Each row below holds a small network's activations on one input, seen along a few directions.
In each table, some parts of the input vary, and every possible input appears once, in random order.
A made-up example of a description, with smaller parts first: one of 4 places along a line, together with either a single point or (one of 2 separate values, together with one of 5 places around a ring) or one of 11 places along a line.
Shared parts are said once, and a part with two or three values counts as separate values.
In the rows, zero is written as 128.

Other details of the inputs vary at random and push rows far along three fixed directions, the same in every table; ignore that.

Rows:
row 1: [ 90 176  63 145 117 154 127 140 118 134 120 182  98]
row 2: [230 107 132 177 160 141 134 151 123 105 166  68 108]
row 3: [211 115 130 141 159 142 143 131  11 134 122 139 105]
row 4: [121  93 172  95 115  75 134 108 156 113 115 149 142]
row 5: [140 126 156 141 110 110 158 121  71 166  69 233 112]
row 6: [ 57 215  23 151  82 170 105 152 174 145 144 205 111]
row 7: [198 111 177 165 120 117 160 144 110 149  94 191 122]
row 8: [176 142  86 164 178 183 115 131  91 159 196  21 134]
row 9: [102  84 187  64 120  59 139  96 145 100 103 143 137]
row 10: [ 27 219  15 160 111 188 121 154 163 157 141 161 116]
row 11: [110 116 103  87 124  93  95  98 150  84 181  80 124]
row 12: [ 79 180  70 169  87 153 115 139 188 197 142 179 143]
row 13: [ 80  97 155  36 114  68 110  75 112 134 136 126 162]
row 14: [215  95 132 189 164 151 132 129  71 209 138 100 139]
row 15: [196 123 112 136 131 135 124 131  39 129 118 191 104]
row 16: [219 113 125 200 180 162 155 161  91 123 131  88  94]
row 17: [169 137 126 190 176 195 134 165 143 111 153   7 122]
row 18: [119 153  82 111 119 142 121 129  66 133 104 213 104]
row 19: [ 82 134 146  38 119  82 123  84 104  66 147 112 119]
row 20: [125 146 115 119  85 123 118 122 106 182 106 239 141]
row 21: [185  87 192 136 143  93 160 106  59 152 112 125 128]
row 22: [ 99  88 200  54  84  63 112 107 180  75  99 153 146]
row 23: [111  97 138 155 148 141 109 136 214 139 146  21 157]
row 24: [115  78 193  86 108  78 117 112 171  88 102 123 148]
row 25: [198 125 147 168 182 158 158 145  95 109 153  45 111]
row 26: [118 111 118  28 101  75  82  87 113  77 166 140 129]
row 27: [ 90 164 156 131 113 137 173 138 122 153  73 210 131]
row 28: [ 82 119 139  64 129 104 105  81 137 156 168  72 174]
row 29: [105 114 113  87 132  98 107 116 179  65 166  81 126]
row 30: [ 94 162 124 131 114 157 149 165 111  85  60 201  98]
row 31: [168 141 151 187 146 155 162 131  85 194 125 120 133]
row 32: [ 68 200  44 176  96 200 103 186 217 120 124 160 117]
row 33: [ 94 102 211  74 120  96 138 109 150  92  97 103 150]
row 34: [119 115 104 144 157 155 101 147 191  86 159  15 125]
row 35: [ 58 168  93 191 123 191 133 172 207 176 105 116 150]
row 36: [105 119 152  65 129  88 147 117 106  56 108 147 107]
row 37: [153 125 155 146 100 105 151 122  79 162  79 241 118]
row 38: [ 81 124  94 112 127 135  84 137 223  67 166  42 136]
row 39: [131 101  97 133 139 125  84 104 170 183 198  43 174]
row 40: [201  96 192 174 157 124 182 141  76 154  90 136 123]
Description of these inputs: one of 2 separate values, together with one of 4 places along a line, together with one of 5 places along a line.
Q: The inputs of row 32 and row 22 match in every part but the choice among 2 separate values. If row 36 is changed in the same way as row 32 into row 22, which row does it become?
A: row 40
Q: The inputs of row 15 and row 39 match in every part but the choice among 2 separate values. If row 8 is changed in the same way as row 15 into row 39, which row does it become?
A: row 28
Q: Change only the place on the line of 4 in row 29. List by row number the other rows that result.
A: row 11, row 15, row 38

Rows:
row 41: [155 108 108 136 143 128 116 106 116 139 169  82 128]
row 42: [121 119 131  87 104  98 126 111 111  84 106 187  98]
row 43: [144 119 128 123 147 121 118 118 129  92 144  64 116]
row 44: [ 60 144 141  31  94  95 131 111 105  84 101 188 118]
row 45: [ 85 188  66 156 123 180 117 154 153 141 135 172 124]
row 46: [155 121 155 152 127 133 125 128 158 166 148  79 146]
row 47: [120 105 156 107 144 103 142 117 164 142 138  92 147]
row 48: [160 119 153 119 141 131 147 135  83  95 130 110 121]
row 49: [119 165 143 174  84 145 153 154 128 154  63 239 108]
row 50: [140 101 193 101 131  86 166 119 118 107  92 172 135]
row 51: [ 62 188  48 171 123 189 122 166 176 141 146 103 117]
row 52: [158 127 134 206 133 172 147 157  92 193  75 173 133]
row 53: [ 84 144 129  52 115 103 116 102 123  94 117 149 126]
row 54: [165  92 176 148 153 101 164 116 104 153 118 116 136]
row 55: [ 69 134 151  89  91 101 112 110 198 113 140 123 160]
row 56: [ 37 142 114 105  95 109  96  99 220 151 172  76 169]
row 57: [178 107 147 135 154 118 127 111  69 128 142 113 114]
row 58: [143 113 145 108 135 106 119 118 107  87 129 130 102]
row 59: [191 105 107 170 150 132 117 147 125 124 163  66 117]
row 60: [ 87 189  80 150 115 162 137 136 100 154  96 201 116]
row 61: [191 149  93 185 134 167 140 169  80 172 115 180 111]
row 62: [ 73 161  93 156 112 179 118 159 175 185  94 169 148]
row 63: [149  81 178 127 130 110 126 129 128 112  90 118 129]
row 64: [ 75 116 170  76 104  71 153 113 151  94  78 196 120]
row 65: [175 102 140 110 131 101 124 128  99  95 140 129 130]
row 66: [174 152  77 190 143 190 132 154 114 179 142 137 112]
row 67: [128 116 130 115 144 122 128 114 102 119 160  61 130]
row 68: [154 116  93 145 152 150 105 124 166 124 195  38 141]
row 69: [ 47 143  56  94 111 111  82 111 191 131 189  82 156]
row 70: [171 122 132 139 159 141 127 126 115 106 154  62 133]
row 71: [176  87 178 149 143 135 135 139 116 130 100 116 146]
row 72: [149 124 152  88 132 110 126 115  80 110 115 171 108]
Q: The inputs of row 62 and row 71 match in every part but one. If row 72 is changed in the same way as row 62 into row 71, which row does it become?
A: row 45
Q: Describe the family of inputs behind these rows.
A: one of 4 places along a line, together with either one of 3 separate values or one of 5 places along a line
Q: Change only the place on the line of 5 in row 66. List by row number the other rows that result.
A: row 44, row 53, row 61, row 72
Q: Change only the choice among 3 separate values in row 56. List by row number the other rows that result.
A: row 52, row 54
Q: Change only the place on the line of 5 in row 58. List by row number the other rows that result.
A: row 42, row 43, row 51, row 59
